Each row below holds a small network's activations on one input, seen along a few directions.
Each table varies a few parts of the input and shows all the possible inputs, shuffled.
Descriptions start from the smaller parts, as in this example, which fits no table here: one of 8 places around a ring, together with either a single point or one of 11 places around a ring or (one of 3 separate values, together with one of 6 places along a line).
Shared parts are said once, and a part with two or three values counts as separate values.

Table:
r1: [-85  27  -8 -37 -63 -64  20 -43  43  -8  16   7  34]
r2: [-26  50 -20  18 -37 -45 -33 -51  22  -6 -43  39  44]
r3: [-33 -40 -27   6  -9 -35 -22   2 -57 -15   1 -11  -3]
r4: [ 29   2  29 -21  35  29  18 -43   2  40   7  20 -10]
r5: [ 16 -26  28 -12  -1  25   3  65   7 -12  17 -39 -44]
r6: [-28  41 -22  34 -18 -53 -14 -57  -2  -2 -21  58  47]
r7: [-32  37  -2  26 -15 -54 -11  -4  50 -36  -9   1  32]
r8: [-88  17  -8 -21 -44 -73  39 -48  19  -5  38  26  36]
r9: [ -6 -25 -45   5   4  -7 -38  20 -14 -26 -28 -35  26]
r10: [ 55  21 -12 -11  11  74   6  11   5  21 -15  -1   4]
r11: [ 32  11  29 -37  15  37  -1 -38  26  36 -14  -1 -12]
r12: [ 12 -35  27   4  19  18  22  60 -16  -8  38 -19 -43]
r13: [ 53  11 -13   5  31  67  25   6 -18  25   6  20   6]
r14: [-29 -30 -26 -10 -29 -26 -41   7 -33 -19 -20 -30  -6]
r15: [ 21  41  51  12  15  16  37 -14  32  27  27  39 -19]
r16: [ -9 -35 -47  21  23 -15 -19  14 -38 -22  -7 -16  29]
r17: [-35  28  -3  43   4 -62   7 -10  26 -32  13  20  35]
r18: [ 24  51  52  -4  -5  24  19  -8  54  23   5  18 -20]
r19: [ 21 -44   9   2  23  32  17  48 -33  -3  25 -25 -36]
r20: [ 43 -28  -1 -13  10  40 -25  19 -21  14 -29 -23 -32]
r21: [ 40 -38  -2   3  30  32  -6  13 -45  18  -8  -3 -30]
r22: [ 25 -35  10 -13   3  40  -2  53 -10  -7   4 -45 -37]
- What is each input in this table made of? => one of 2 separate values, together with either a single point or one of 4 places along a line or one of 6 places along a line
- Changing only the choice among 2 separate values turns r7 into r17. The same change can be made to r11. Which row results? => r4
- Change only the choice among 2 separate values in r15. List by row number the other rows that result. => r18

Table:
r23: [ 57  18  29  23  46  53   5   3 -17  16  12  12 -24]
r24: [-13  46 -15  35 -19 -29   9 -38   4   8  -9  59  34]
r25: [ 62 -19 -18  -4  30  83 -17  36 -29  15 -15  -9   1]
r26: [  0 -27  29 -37  -6  19   2  26  -4  23  19 -34 -57]
r27: [  4 -15 -77  35   7 -27 -84 -39 -58 -16 -79   2  51]
r28: [-90  14 -14  -8 -41 -80  11 -30  19 -25  21  13  35]
r29: [ 43   9  22 -30  12  52  -8 -14   1  53 -15  -1 -35]
r30: [-77  -2  -7 -39 -37 -59  29 -42  14  -5  37  -1  27]
r31: [  5 -40  56 -18   6  10  21  14   4   9  25 -10 -51]
r32: [ 13 -19  37  14  29  17  16  45 -22 -13  45 -22 -46]
r33: [ -3  61  12  17 -17 -38 -17 -31  52  -5 -27  41  28]
r34: [ 18 -51  -2 -33 -12  41   8  51 -29  -8   5 -53 -49]
r35: [-35  37 -15 -31 -20 -25  18 -85  18  25   2  36  50]
r36: [ 63 -15 -12 -25   6  76  -4   9 -23  21 -28 -19 -27]
r37: [-47  23  19   9 -34 -71  -7  12  47 -35   9   3   5]
r38: [-34  24  19  14 -18 -26  18  28  57 -35  24 -27   8]
r39: [ 48  -1  49 -11  24  43  11 -27   9  40 -10  24 -28]
r40: [-57   8  -6  27 -37 -63  20   5   0 -22  25  21  11]
r41: [ 17 -54  -7 -13  13  47  -6  80 -35 -13  18 -44 -20]
r42: [ 72 -12 -14  19  60  54  12  21 -12  20 -12   7  -5]
r43: [ 11  62  10  22   0   9   8 -15  62  -5 -11  10  31]
r44: [ 27 -47  -4  10  42  18  23  63 -18  -9  23 -28 -27]
r45: [-40 -52 -68  27 -10 -60 -71   2 -61 -44 -44 -34  30]
r46: [-47  52 -22  -1 -24 -46   1 -75  24   5 -14  51  58]
- What is each input in this table made of? => one of 2 separate values, together with either a single point or one of 5 places along a line or one of 6 places around a ring
- Changing only the choice among 2 separate values turns r33 into r37. The same change can be made to r27. Which row results? => r45

Table:
r47: [ 29  -3  45  -4  22  40  41  36  16  11  39  -5 -39]
r48: [ 57 -23 -17 -11  35  60 -18  -5 -36  27 -27  -8  -9]
r49: [ -7  47 -14  32  -6 -33 -15 -44  17  -2 -26  45  41]
r50: [-18  20 -36   1  -9 -27 -23 -62  -4   7 -33  28  49]
r51: [-63  13  20 -26 -38 -54  18 -32  31  -2  24   6   4]
r52: [ 62  20  32  15  31  60  10  38  24   9   2  -2 -24]
r53: [-45  42  24   7 -20 -47  36 -19  47  -8  34  28  18]
r54: [ 67   5   7  21  37  55 -10  12 -15  18 -20   9 -17]
r55: [-67 -31 -53  35 -25 -82 -36  31 -27 -66  -6 -30  33]
r56: [ 12 -32  41 -38   4  32  24  25   0  17  29 -28 -53]
r57: [ 24 -43  -4 -47   2  52   1   1 -40  32  -3 -22 -33]
r58: [ -8  61  10  27 -10 -25   8 -17  55 -10  -4  30  30]
r59: [-51   2 -23 -34 -41 -36  -5 -57  -9  12  -7  13  25]
r60: [  8 -77 -32  21  17   6 -32  91 -58 -44  -1 -63 -25]
- Changing only one part turns r54 into r49. The same change can be made to r56. Which row results? => r51
- What is each input in this table made of? => one of 2 separate values, together with either a single point or one of 6 places around a ring

Table:
r61: [ 28  -8  26 -23  22  56  51  19   3  26  40  -5 -28]
r62: [ 52  18  62  13  30  46  21  37  35  11  19   0 -44]
r63: [-10  34 -48  37  -8 -28 -34 -22   6 -26 -40  17  60]
r64: [-16 -79 -16  -3  -4  -4 -18  82 -51 -38  16 -67 -37]
r65: [-83 -39 -31   5 -37 -87 -19  24 -15 -55  12 -36  15]
r66: [ 40 -16  15 -48  -4  59 -11  -5  -2  33 -23 -23 -34]
r67: [-14  63  44  24 -14 -35  21 -16  66  -5  14  35   4]
r68: [-27   6 -21  17  -1 -44  -5 -58 -25   9  -9  44  31]
r69: [ 59 -10 -35  26  33  48 -32  35 -23  -6 -38 -15   9]
r70: [ 42 -34  -5   5  41  36  -5  -4 -59  24  -3   8 -21]
r71: [-41  36  10 -15 -19 -26  47 -34  35   8  37  33  27]
r72: [-30  29   0 -38 -41 -20 -16 -59  29  19 -24   9  17]
- What is each input in this table made of? => one of 2 separate values, together with either a single point or one of 5 places along a line
- Changing only the choice among 2 separate values turns r69 into r63. The same change can be made to r70. Which row results? => r68
- Change only the choice among 2 separate values in r72. List by row number the other rows that result. => r66

Table:
r73: [ 24 -56   3 -14  11  36 -10  57 -38  -4   6 -42 -44]
r74: [ 32 -29 -30  38  29  11 -35  45 -33 -27 -24 -24   3]
r75: [ 18  20  59 -30 -11  29  16   5  48  20  10 -11 -42]
r76: [-68  10  25  -5 -33 -60  39  20  40 -30  53  -8  -3]
r77: [  2 -64  -7   1  13  11 -11  73 -36 -28  14 -56 -35]
r78: [ 26  56  16   5   5  18  15 -35  47  22 -13  40  20]
r79: [-33  -2  35 -21 -10 -27  34 -35   4  22  36  24 -17]
r80: [ 53  29   0  -9  25  61   7 -26   7  39 -16  23   8]
r81: [-10  52   9  30  -1 -34  -4 -44  27  -1 -10  46  30]
r82: [ 27 -30   4 -40  15  61  30   9 -23  28  21 -17 -24]
r83: [ 57 -17 -19  17  32  42 -32  -3 -46  18 -39   5 -11]
r84: [-93  -5 -77 -20 -62 -93 -50 -77 -24 -19 -44   5  71]
r85: [-37  36 -18  49 -14 -55   1  10  28 -42   6  16  44]
- What is each input in this table made of? => either a single point or (one of 2 separate values, together with one of 6 places along a line)
